A small network was trained on invented records. Each row is its activation on one of them, seen along a few directions.
After each row come some of the record's fields: H, M, Y, T, S, E.
Not every record has every field; a missing one is left out.
The largest differences between rows may come from other fields.
In the rows, zero is written as 500.
Strong random noise was added to every row along 13 fixed directions; ignore it. To show where, here is one row again and again, with new noise each time:
[365 617 297 635 557 615 493 370 466 614 651 430 475 393 704 370 311 623
 335 489 453 523 610 709 634 485 311 417 434 526]
[462 422 787 465 633 542 579 536 484 541 339 524 446 654 364 318 642 296
 380 557 670 632 540 363 817 656 374 348 505 435]
[418 501 666 441 463 419 455 472 397 550 444 515 444 539 455 435 609 439
 408 603 591 555 414 560 505 551 574 506 627 677]
[457 547 493 277 555 365 468 615 555 387 435 516 490 507 339 560 492 501
 567 614 565 566 584 583 359 593 587 468 455 399]
[449 611 573 357 568 331 571 635 629 380 405 475 373 588 323 590 403 566
 563 520 577 509 693 666 543 596 517 496 325 384]
[510 592 616 408 411 673 589 576 540 371 622 491 556 437 546 486 650 302
 629 580 453 505 533 668 260 541 655 512 627 530]
[493 551 351 356 460 542 362 504 410 451 588 593 708 357 535 403 571 363
 624 658 444 545 492 635 347 423 559 467 499 233]
[563 355 580 545 420 397 552 467 343 542 367 657 525 619 410 458 452 440
 427 499 468 531 512 467 655 474 525 509 513 410]
[539 580 517 410 485 550 398 497 684 527 498 434 497 506 449 497 404 580
 442 439 610 534 567 685 647 380 403 469 383 380]
[505 527 452 447 461 640 539 546 575 486 551 425 501 498 459 538 440 513
 589 437 490 461 528 487 539 481 378 502 440 269]
[549 548 519 293 490 307 569 670 457 526 470 625 654 312 544 385 671 448
 654 480 363 519 440 619 307 401 723 493 534 488]
[458 473 607 589 439 605 632 437 368 461 561 539 442 533 574 403 513 383
 409 597 414 562 580 660 415 606 634 494 684 735]
[457 486 363 405 569 479 414 515 437 514 465 552 588 467 421 566 468 442
 443 560 591 549 457 324 451 611 368 434 484 242]
[459 491 597 466 589 336 418 449 393 624 365 549 398 531 428 416 467 516
 256 503 618 611 462 527 638 585 476 483 540 579]
[485 436 261 341 725 573 395 596 550 619 548 413 439 363 587 345 541 665
 467 532 326 632 502 433 294 543 627 388 532 559]

[453 446 506 632 538 568 521 539 479 432 480 581 477 733 597 540 590 388
 583 654 369 417 625 381 524 555 625 454 377 461] | <H:h1 M:m2 T:t2 S:s1>
[560 496 437 705 467 775 458 470 583 470 650 465 486 577 723 615 532 424
 503 478 387 360 477 383 392 460 527 554 496 513] | <H:h1 M:m2 T:t1 S:s1 E:e2>
[527 643 578 577 494 569 309 420 516 591 538 494 544 426 649 545 653 360
 406 460 627 433 314 457 511 471 448 577 524 516] | <H:h2 M:m1 Y:y2 T:t1 S:s1 E:e2>
[552 387 590 525 375 466 582 503 400 496 411 632 592 637 446 408 478 416
 599 473 421 446 525 510 745 344 458 494 418 263] | <H:h1 M:m2 T:t2 S:s1>
[556 550 444 543 571 597 424 550 734 448 519 561 661 544 636 589 558 417
 464 566 552 494 615 469 480 446 509 350 345 455] | <H:h1 M:m2 T:t2 S:s1 E:e2>
[590 569 413 717 562 601 400 446 464 561 614 501 376 470 691 512 488 488
 420 446 363 419 516 527 501 502 524 625 406 390] | <H:h1 M:m5 Y:y1 T:t2 S:s1 E:e1>
[388 586 589 703 410 530 580 469 543 535 522 509 602 587 556 691 633 403
 471 607 690 397 525 358 652 584 333 423 389 513] | <H:h1 M:m3 Y:y1 T:t2 S:s2 E:e2>
[434 649 599 613 245 540 616 376 315 399 635 534 604 431 555 593 488 321
 571 501 553 387 417 673 390 513 451 654 679 570] | <H:h2 M:m5 Y:y1 T:t2 S:s1>
[392 570 536 496 336 579 509 438 435 489 534 389 429 552 421 557 447 513
 640 493 551 394 447 541 622 485 359 613 485 366] | <H:h2 M:m2 T:t2 S:s2 E:e2>
[389 597 535 408 575 303 317 550 508 558 481 528 456 508 664 361 681 570
 536 652 412 492 477 719 413 377 798 481 449 796] | <H:h1 M:m2 T:t2 S:s1>
[684 324 563 607 310 626 246 415 516 500 511 505 427 705 504 606 605 502
 504 600 411 445 407 476 396 328 784 659 576 615] | <H:h2 M:m1 Y:y1 T:t1 S:s1 E:e2>
[529 530 436 334 458 794 353 460 456 544 645 367 485 361 437 324 499 457
 600 460 456 565 412 603 486 437 386 554 588 155] | <H:h1 M:m1 Y:y1 T:t2 S:s2 E:e2>
[594 524 385 631 379 575 404 340 411 560 552 589 508 482 492 615 270 505
 284 435 492 531 543 642 528 483 443 569 505 334] | <H:h2 M:m3 Y:y1 T:t2 S:s2 E:e2>
[459 577 598 429 423 438 616 510 329 493 460 630 744 354 507 504 645 237
 589 471 574 479 335 374 414 575 433 499 651 431] | <H:h2 M:m3 Y:y2 T:t2 S:s1>
[534 623 489 531 507 499 598 461 578 354 559 528 565 378 504 525 365 445
 464 480 572 551 662 742 466 552 455 501 480 518] | <H:h2 M:m5 Y:y1 T:t1 S:s2 E:e2>
[287 641 530 506 450 426 592 520 493 581 563 422 473 470 580 444 573 583
 533 549 524 435 487 630 605 466 416 427 446 649] | <H:h2 M:m1 Y:y1 T:t1 S:s2 E:e2>
[602 426 601 302 279 507 500 524 514 413 485 451 552 474 308 495 520 505
 702 475 518 515 397 599 386 350 590 601 657 474] | <H:h2 M:m1 Y:y1 T:t2 S:s1 E:e2>
[497 402 577 553 426 586 436 363 427 556 513 498 513 569 545 251 476 481
 439 519 508 523 470 636 762 292 417 475 532 520] | <H:h1 M:m2 T:t1 S:s1 E:e1>
[529 439 467 338 476 337 473 565 552 560 368 597 703 464 473 526 568 538
 549 470 528 516 406 379 468 379 559 415 475 525] | <H:h2 M:m2 T:t2 S:s2 E:e2>
[588 603 454 342 561 476 458 577 710 393 523 512 544 393 451 657 454 508
 421 475 596 584 579 623 233 561 596 456 498 539] | <H:h2 M:m5 Y:y2 T:t1 S:s2 E:e2>
[452 548 390 544 424 433 516 496 536 498 566 495 575 458 572 629 473 593
 511 512 519 421 459 514 424 425 474 490 471 589] | <H:h2 M:m3 Y:y1 T:t1 S:s2 E:e1>
[356 528 554 325 499 508 663 582 498 584 532 418 603 342 479 296 668 519
 638 526 500 575 440 536 534 477 456 348 579 620] | <H:h2 M:m3 Y:y1 T:t1 S:s2 E:e2>
[650 615 620 520 476 407 683 645 657 613 468 485 495 375 596 600 503 572
 498 123 462 363 402 478 533 387 462 595 441 505] | <H:h1 M:m2 T:t1 S:s1 E:e2>
[543 608 487 442 582 315 485 535 516 485 482 556 567 347 486 429 472 505
 518 429 541 523 525 656 541 446 466 523 404 395] | <H:h2 M:m5 Y:y1 T:t1 S:s2 E:e2>
[659 535 860 597 334 658 510 485 704 343 515 520 493 691 452 632 537 266
 415 429 707 424 522 623 634 390 461 569 503 481] | <H:h1 M:m2 T:t1 S:s2 E:e2>
[423 517 411 773 370 448 664 397 337 570 547 569 570 487 661 541 432 537
 513 482 394 378 523 506 610 470 419 528 462 580] | <H:h2 M:m5 Y:y1 T:t2 S:s1 E:e2>
[608 440 488 539 215 569 476 430 565 553 500 621 826 511 581 631 532 444
 523 444 537 413 387 447 535 222 472 467 507 479] | <H:h2 M:m2 T:t2 S:s2 E:e2>
[438 571 598 657 432 315 430 452 497 583 415 598 518 667 567 596 531 522
 415 551 569 391 525 542 730 400 495 495 322 583] | <H:h1 M:m3 Y:y1 T:t2 S:s1>
[544 342 551 405 531 512 539 554 697 308 413 529 576 658 287 579 441 458
 452 616 687 602 640 404 536 547 426 315 456 459] | <H:h1 M:m5 Y:y2 T:t1 S:s2 E:e2>
[406 713 488 632 442 292 437 361 350 531 544 595 472 420 657 641 395 494
 246 475 603 433 420 717 391 548 527 622 565 753] | <H:h2 M:m2 T:t1 S:s2 E:e2>
[370 749 403 210 605 394 439 657 677 486 578 278 393 283 502 561 498 714
 660 393 546 444 404 615 240 509 520 568 476 573] | <H:h1 M:m2 T:t1 S:s2 E:e2>

Which values does each new row have?
[507 353 242 469 458 488 262 452 495 583 481 535 584 574 513 566 465 655
 495 589 441 480 424 357 478 334 548 461 411 419] | <H:h2 M:m2 T:t1 S:s2 E:e2>
[485 452 644 359 453 385 479 541 495 430 408 502 485 576 311 518 529 453
 498 550 664 526 425 479 515 509 489 511 557 476] | <H:h1 M:m2 T:t1 S:s2 E:e2>
[543 611 355 490 566 542 549 505 459 586 549 440 407 333 556 419 343 650
 590 291 280 502 585 656 500 502 517 612 438 362] | <H:h2 M:m3 Y:y1 T:t2 S:s1>
[457 452 583 441 290 556 253 436 467 566 525 404 488 576 468 512 651 522
 625 595 558 396 247 467 531 289 528 616 564 515] | <H:h1 M:m2 T:t2 S:s1 E:e2>
[609 490 543 342 696 541 311 505 352 743 441 442 384 285 514 215 662 481
 451 341 407 651 273 403 474 541 603 595 668 453] | <H:h2 M:m3 Y:y1 T:t2 S:s1>
[506 383 635 373 377 562 598 537 617 364 414 498 581 684 320 566 451 452
 580 535 606 517 543 441 542 464 457 414 545 483] | <H:h1 M:m2 T:t2 S:s1>
[533 527 421 550 595 470 449 563 559 601 473 604 665 441 674 566 683 438
 466 516 466 472 463 293 449 501 551 395 401 501] | <H:h2 M:m3 Y:y2 T:t2 S:s1>
[362 465 623 256 459 660 453 495 547 383 498 329 465 585 259 331 587 474
 731 726 578 623 583 620 565 531 504 425 556 477] | <H:h2 M:m3 Y:y1 T:t2 S:s1>
[456 583 568 498 574 289 453 516 439 489 488 672 696 411 553 438 663 308
 355 615 702 548 446 538 507 502 455 386 498 513] | <H:h1 M:m1 Y:y1 T:t1 S:s2 E:e2>
[518 542 546 402 646 277 461 514 562 636 311 524 474 471 428 453 425 639
 362 375 577 607 538 531 673 512 487 446 411 572] | <H:h2 M:m3 Y:y1 T:t2 S:s1>
[596 531 670 475 451 451 307 461 439 641 383 595 557 540 519 559 629 350
 393 369 621 447 235 339 568 423 492 606 562 421] | <H:h1 M:m2 T:t2 S:s1>
[455 476 440 412 467 536 381 433 424 635 594 461 538 347 564 346 573 580
 391 536 499 601 358 598 389 417 558 457 682 703] | <H:h1 M:m1 Y:y1 T:t1 S:s2 E:e2>
[480 486 548 423 530 475 442 559 512 528 526 463 489 462 537 273 664 514
 610 580 429 515 469 623 558 360 583 465 466 507] | <H:h1 M:m1 Y:y1 T:t1 S:s1 E:e2>
[500 477 152 542 483 414 463 404 332 436 563 590 556 392 526 576 167 608
 460 496 373 493 555 561 321 510 464 568 499 329] | <H:h1 M:m2 T:t1 S:s1 E:e2>
[381 447 354 543 552 306 525 444 377 268 460 639 524 607 437 474 334 488
 529 793 470 559 769 670 467 602 586 423 399 508] | <H:h2 M:m1 Y:y2 T:t1 S:s2 E:e2>
